Each row below holds a small network's activations on one input, seen along a few directions.
Each table varies a few parts of the input and shows all the possible inputs, shuffled.
A made-up example of a description, with smaller parts first: one of 3 separate values, together with either a single point or one of 9 places around a ring or (one of 6 places along a line, together with one of 8 places around a ring).
Shared parts are said once, and a part with two or three values counts as separate values.
In the rows, 128 means zero.

Rows:
r1: [181 121 119 157  83 144 120 139 122 127 126]
r2: [156 112 121 176  99 124 174 164 141 158 128]
r3: [113 121  69  97 225 119  98 140 134 111 121]
r4: [128  97 170 167 100 107 172 147 135 140 132]
r5: [ 88 124 109  96 148 141 142  54 154 122 107]
r6: [173 116 122 179  83 146 157 149 117 125 113]
r7: [168 125 139 160 133 122 134 201 108  98  71]
r8: [119 168  47  90 140 119 108  66 138 131 150]
r9: [107 128 165 162  98 106 124 136 139 152 147]
r10: [152 120 138 158 149 101 151 218 132 129  85]
r11: [153 105 169 147  84 125 117 122 117 108 129]
r12: [152 114 194 126  90 149 133 128 102 117 145]
r13: [ 90 156 100  81 140 100 104  54 140 110 153]
r14: [ 84 102  99 100 173 126 117  79 154 116 172]
r15: [114 115  45 110 172 144 120  91 154 135 167]
r16: [122 130 181 117  90 142 111 132 105 139 156]
r17: [123 121 157 139  83 117  95 126 121 131 140]
r18: [ 88 168 124  58 147 125 120  60 125 116 170]
r19: [119 174  71  78 195  93  86 116 118 106 103]
r20: [134 150 132 154 149 100 104 207 131 141  98]
r21: [ 86 134 134  72 154 167 159  59 140 130 124]
r22: [137 143 114 173  97 125 126 153 144 171 143]
r23: [116 137  57 106 147 160 145  66 154 142 101]
r24: [145 101 171 170  84 127 155 131 111 108 117]
r25: [148 142 124 132 134 111  76 196 111 122  92]
r26: [152 136 105 149  83 136  98 143 125 150 137]
r27: [116 144  79  92 203 133 122 117 137 115  55]
r28: [106 137 190 140 104 131 140 141 123 160 163]
r29: [144 109 195 149  91 151 170 136  95 117 132]
r30: [ 81 113 123  77 179 152 134  85 140 122 189]
r31: [127 105 194 146 107 131 189 152 119 149 147]
r32: [176 128 138 138 133 120  97 191 111 100  82]
- What is each input in this table made of? => one of 4 places along a line, together with either one of 3 separate values or one of 5 places around a ring
- Changing only the place on the line of 4 turns r23 into r21. The same change can be made to r6. Which row results? => r29
- Which other rows does r14 become when the choice among 3 separate values takes its other values? List them by row number. => r5, r13
- Which other rows does r1 become when the place on the ring of 5 takes its other values? List them by row number. => r2, r6, r22, r26

Rows:
r33: [ 55 149  44  86 209 124 136  83 181 177 182]
r34: [159 143 135 156 123  73  80 203 102 117 123]
r35: [ 81 104 102  38 191 153 102  21 128  78 199]
r36: [105  90 184 163  87 133 196  99 134 138 128]
r37: [184 134  79 169  76 151 143 137 128 138 133]
r38: [168 118  78 174 131 131  87 185 130 128  90]
r39: [111 135 240 122 101 146 139 148  98 130 138]
r40: [128 130 184 126 168  89 138 200 113  95  94]
r41: [144 108 142 187  42 120 140 107 150 152 159]
r42: [159 114 125 138 125 160 199 125 120 132 102]
r43: [143  97 126 135 176 142 146 179 136 117  58]
r44: [145 142 191 137  51 127  86 158 100 152 167]
r45: [ 81 201  34  32 185 116  72  19 145 109  91]
- What is each input in this table made of? => either one of 3 separate values or (one of 2 separate values, together with one of 5 places around a ring)

Rows:
r46: [ 68 139 131  35 221 126 123  75 128  90 112]
r47: [158  84 157 213 115 125 193 219 140 153  97]
r48: [183 139 140 188 103  96 100 242 108 135  85]
r49: [ 95 120  48  87 214 158 174  67 162 126 102]
r50: [136 119 216 117  73 148 136 104  88  97 130]
r51: [119 160  69 123 114 103  55 114 140 155 183]
r52: [164  96 137 167  62 167 191  88 129 133 116]
r53: [ 69 143 169  95 134 109 103  97 132 143 207]
r54: [142 106 235 157 126 110 140 231  99 121 115]
r55: [122 162  26  69 205 120  74  93 137  94  92]
r56: [185 147 123 145  49 142  91 116 104 111 102]
r57: [ 95 119  86 140 121 133 157  91 169 178 195]
- What is each input in this table made of? => one of 3 separate values, together with one of 4 places along a line
- Changing only the choice among 3 separate values turns r50 into r56. The same change can be made to r53. Which row results? => r51
- Which other rows does r47 become when the place on the line of 4 takes its other values? List them by row number. => r49, r52, r57

Rows:
r58: [177 112 129 181 107 132  95 212 123 132 111]
r59: [ 88 161  92  69 166 114  79  45 129  98 143]
r60: [173 143 134 176  94 130 101 209 122 149  90]
r61: [146 148 184 134  87 120 124 160  97 129 131]
r62: [104 137  55  68 225 159 133 104 131 120 101]
r63: [177 152 124 158 107 121 126 192 113 131  96]
r64: [ 98 160  13  84 190  97  82  93 154 133 131]
r65: [ 69 135  80  81 177 141 147  49 171 154 185]
r66: [ 84 124  95  73 174 185 164  49 142 128 153]
r67: [ 93 135 116  50 171 139  96  53 135  93 118]
r68: [103 120  90  77 138 162 131  27 154 112 129]
r69: [161 100 154 165  74 140 152 136 115 134 165]
r70: [149 128 144 180 125 111 148 200 134 136  60]
r71: [143 140 192 151  73 129 100 177 105 147 124]
r72: [151  96 139 186 136 113 141 202 135 119  82]
r73: [133  75 176 186  89 131 174 144 135 138 130]
r74: [ 90 147  39  76 228 116 115 104 160 146 131]
r75: [ 76 149  54  89 138 123 115  38 165 142 185]
r76: [180 119 119 164 120 122 119 194 114 114 118]
r77: [124 133  50  72 189 135  98  82 143 103  75]
r78: [150 115 179 139 101 120 117 162  98 112 153]
r79: [157  93 163 183  60 149 127 154 122 153 157]
r80: [129 107 180 181  75 130 181 141 135 157 108]
r81: [169 144 132 157 121 112 149 189 117 123  82]
r82: [ 66 164  82  61 172 100  79  63 147 123 174]
r83: [150 125 168 159  72 131 183 130 119 143 130]
r84: [172 112 127 163 134 113 143 192 118 105 104]
r85: [139 140 193 133 101 111 148 157 102 121 118]
r86: [153 125 168 177  45 149 134 151 121 171 136]
r87: [142 107 189 138 115 111 141 159 103 103 141]
r88: [157 133 159 159  59 140 159 133 113 152 143]
r89: [153  92 164 164  87 132 176 133 119 125 152]
r90: [ 59 151 107  52 210 118 112  74 153 135 174]
r91: [120 159  24  91 184 110  82  73 136 107 101]
r92: [119 123 204 155 103 109 146 168 118 134  97]
r93: [146 108 188 156  87 129  92 180 106 130 146]
r94: [ 98 147  65  96 133 137 115  19 147 116 155]
r95: [ 74 140 121  45 207 162 130  74 124 110 143]
r96: [122  91 200 160 116 110 139 170 119 115 119]
- What is each input in this table made of? => one of 3 separate values, together with either one of 5 places around a ring or (one of 2 separate values, together with one of 4 places along a line)
- Changing only the choice among 3 separate values turns r61 into r88. The same change can be made to r59. Which row results? => r94
- Which other rows does r93 become when the place on the line of 4 takes its other values? List them by row number. => r78, r87, r96
- Which other rows does r69 become when the choice among 2 separate values takes its other values? List them by row number. => r88
- List by row number the other rows that have the choice among 3 separate values in common with r58. => r60, r62, r63, r64, r70, r72, r74, r76, r77, r81, r84, r91
